cols: W M K Y Q
[161 109 102 107 118] -> Muv
[ 78 124 104 112 180] -> Laper
[161 109 171 149 134] -> Bom
q: [161 109 171 149 134]  Bom
rev: [102 109 161]  Muv
col: [102 104]  K

cols: Z V B D H C J X
[134 120 126 142 132 137 129 161]  givem
[133 133 116 138 114 126 131 148]  dafak
[157 113 143 141 128 136 148 158]  ruti
[122 114 127 126  97 142 112 171]  minen
[122 114 127 126  97 118 120 161]  Banu
[138 116 133 133 114 126 131 158]  Mutu
rev: [131 126 114 133 133]  Mutu
rev: [131 126 114 133 133 116 138]  Mutu
shift -1: [114]  [113]
col: [157 122]  Z
shift -1: [120]  [119]

cols: P A T U S
[112 123  97  86  89] -> tosan
[116 142 122  78 124] -> las
[120  95 150 137 111] -> Buzok
[107 142 114 108 146] -> Gabol
[120  95 150 126  90] -> Ribe
[136 105 141  99 115] -> bilem
[149 151 113 148 133] -> meda
[136 124 128 143 176] -> rodub
[ 97 149 109 114 104] -> kan
[ 83 121 169 113 125] -> Gevin
q: [120  95 150 126  90]  Ribe
col: [113 128 109 169]  T

cols: Ruzi ropa rir likan Bigof Lop Gol Vuvu
[163 105 162  99 174  95  92 132] = let
[ 88 120 115 154 134 106 178 176] = Pugel
[166  87 170  94 174 110  80  95] = loto
[167  98 173  95 179  89  91 125] = taz
[ 90  98 139 109 166  93 122 174] = Mivi
[163  94 168  94 165  86  85 123] = Foruk
[166  86 166 101 173  94  88 134] = subug
[163 105 162  99 174  95  92 113] = Bifa
[140  78 100 156 164 132 153 146] = kisov
[175 106 164  92 175 112  81 100] = sebi
col: [166 163 140]  Ruzi
rev: [176 178 106 134 154 115]  Pugel

cols: E L G R F
[123  90  82  79 166] : nazos
[123  90 114  79 166] : Razif
[119 117  82  86 165] : sav
[144 142  99 117 133] : zub
[170 112 151 139 159] : kifu
rev: [159 139 151]  kifu
col: [ 79  79  86 117]  R
shift +1: [144 142  99 117]  [145 143 100 118]
shift -1: [170 112 151 139]  [169 111 150 138]
col: [79 86]  R
q: [170 112 151 139 159]  kifu

cols: Nibut Det padi Babaf vef
[110 128 143  97 129]  mimu
[128 165 145 176 123]  makin
[128 155 127 127 142]  Sebiv
[123 128 123 111 129]  vive
[128 165 145 176 121]  mele
[128 128 138  73 129]  pipeb
[150 119 128  94 111]  vir
[128 122 155 127  84]  Raz
shift +1: [176]  [177]
q: [128 165 145 176 121]  mele
rev: [155 128]  Sebiv
col: [145 127 123 145 138 128 155]  padi
col: [145 127]  padi

cols: pil sog pas litur
[133 142 105 125]  sodit
[111 135 126 117]  zegok
[136  88 160 146]  dekeg
[126 129 125 131]  voduk
shift -1: [126 129]  [125 128]
shift -1: [126]  [125]

cols: naz birot gubu Mim
[128 107 138 169]  luva
[132 179 137 139]  Tenoz
[129 114 165 114]  Lumov
[137 154 139 149]  mep
[139 155 110 111]  lub
[141 128 123 145]  vin
shift +1: [114 165]  [115 166]
shift +1: [123]  [124]
q: [128 107 138 169]  luva
col: [132 129 137]  naz
rev: [107 128]  luva

cols: Dova sasor zelod misa Lokav sado Lepe
[ 91 159 110 171 125  89  94] -> zoz
[130 138 128 141 151 133 125] -> Viv
[100 123 115 153 131 126 137] -> zal
[108 125 133 151 128 138 141] -> defi
shift +1: [130 138 128]  [131 139 129]
col: [141 153 151]  misa
shift -1: [126]  [125]
rev: [141 138 128 151 133 125]  defi
shift +1: [141 151 133]  [142 152 134]
shift -1: [125]  [124]

cols: fot pulig pitun daz lem Sak Mogaz bel
[ 82 174  90 138 125 153 111 171]  dafeg
[ 82 174  90 138 125 153 139  87]  vupa
[ 82  90 138 174 141  87  96 140]  diriz
[104 162 114 150 127 140 121  85]  vuti
q: [ 82 174  90 138 125 153 111 171]  dafeg
rev: [140  96  87 141 174 138  90]  diriz
rev: [121 140]  vuti
shift -1: [114 150 127 140]  [113 149 126 139]
shift +1: [153 139]  [154 140]
q: [104 162 114 150 127 140 121  85]  vuti

cols: zap puviv Sefo big lipe Dore
[133 144 143 101 129 115] : miror
[133 114 143 101 138 146] : Nedeb
[137 103 143 101 138 174] : zopak
q: [133 114 143 101 138 146]  Nedeb
shift +1: [144 143 101]  [145 144 102]

cols: lil Nima soko fefa zut doga vipav led
[145  91 167 127 114 135  99  86] = res
[ 89 104 120 177 174 157 136 128] = gosan
[174  92 113 107 158 150 102  77] = Feni
[168  96 103 110 160 132 123 106] = kago
[155 155 126  84  95 106 123 117] = ped
[ 93 164 115 123 142  98 181 164] = Mav
[141 101 107  88 171 135 173 168] = soso
[128  96 127 133 167 158 157 144] = Gaduz
[166  91  95  93 175 142 149 129] = fip
[165  88  88  97 170 160 113 121] = dileb
[133  90 104 115 163 117 107 104] = nivek
[137  90 119 175 166 156 103 123] = zafi
col: [142 171 167 175 170]  zut
rev: [157 158 167 133 127  96 128]  Gaduz
q: [155 155 126  84  95 106 123 117]  ped
shift +1: [ 95  93 175]  [ 96  94 176]
col: [ 89 174 168]  lil
col: [113 103 126 115]  soko
col: [120 113 103 126 115 107 127]  soko

cols: gab fut nef Zite ruto dip bod sug Lunu voteg
[ 95 152 134 112 122 114 141 154 168 129]  Lav
[ 95 152 134 112 122 114 103 122 147 113]  lupip
[ 91 132  90 102 156 143 143 107 168 101]  vere
col: [147 168]  Lunu
col: [152 132]  fut
q: [ 95 152 134 112 122 114 141 154 168 129]  Lav
col: [95 91]  gab
col: [113 101]  voteg

cols: Lere pob vilob tifem lif teg piv Zogub ruli rikog
[166 177 107 151 140  84 122 171 156 137] : Mifuz
[119 119 161 140 100 141 160 116 138 149] : ziro
[121 124 146 133 120 134 143 138 116 139] : bem
shift +1: [119 161 140 100]  [120 162 141 101]
q: [119 119 161 140 100 141 160 116 138 149]  ziro
q: [121 124 146 133 120 134 143 138 116 139]  bem
q: [166 177 107 151 140  84 122 171 156 137]  Mifuz
rev: [138 143 134 120]  bem
col: [119 121]  Lere

cols: kufo pibil nofab zin
[177 140 161 136]  fude
[124 128 125 127]  ziv
[112 148 120 129]  vot
[169 163 158 138]  nalik
col: [124 112]  kufo
shift +1: [177 140]  [178 141]

cols: vasab vop dunug suke Miper Raleb sesa
[156 122 125 132 168 130 136] : litog
[117 124 129 130 110 130 128] : dos
[118 131 127 129 119 131 128] : Nos
[167 114 123 140 176 134 144] : nev
rev: [128 131 119 129]  Nos
col: [124 131]  vop

cols: lado saz felet nubi roba busid sen pib
[177 147 146 138 141 150 122  92]  peb
[174 168 169 107 150 147 130 165]  vovob
[172 145 145 135 139 158 126  97]  tesum
col: [141 150]  roba
q: [174 168 169 107 150 147 130 165]  vovob
shift -1: [147]  [146]
shift -1: [138]  [137]

cols: Porok ked fup vinum Lum Dena vov
[104 153 161 155 106 108 106] = gupu
[117 173 155 158 112  93  86] = buz
[156  89 120 146 155 152  96] = foze
[147 145 146 148 105 117  94] = Selir
[106 161 149 123 137 112 156] = tes
[152  90 101  98 148 162 151] = mib
[153  95 144 125 134 134  91] = Luru
[105 159 155 149 114  95  94] = lal
[144 150 169 150 110 117  97] = nit
[152 127 150 128 125 124 101] = Pebem
[145 104 144 116 137 149  97] = Sos
[147 103 149 123 134 135 110] = Nov
q: [147 103 149 123 134 135 110]  Nov
col: [155 158 146 148 123  98 125 149 150 128]  vinum
rev: [151 162 148  98 101  90]  mib
q: [152 127 150 128 125 124 101]  Pebem
shift -1: [116]  [115]
col: [147 106 152 153]  Porok

cols: velur Mek nolo dugoz fizap luk fezit fiso Fived
[125 116  95 124 120 133 114 116 149] = komir
[138 127 132 140 122 131 117 127 128] = Kugik
[137 150 121 141 128 153 132 127 126] = zusa
[118 157 119 121  83 152 164 109 115] = boz
[111 106 122 116 135 116 158 102 155] = fabe
[125 137 132 135  90 163 112 111 117] = boko
[129 100 172 141 104 117 129 100 131] = pezol
col: [116 127 150 157]  Mek
col: [141 121]  dugoz
shift +1: [132]  [133]

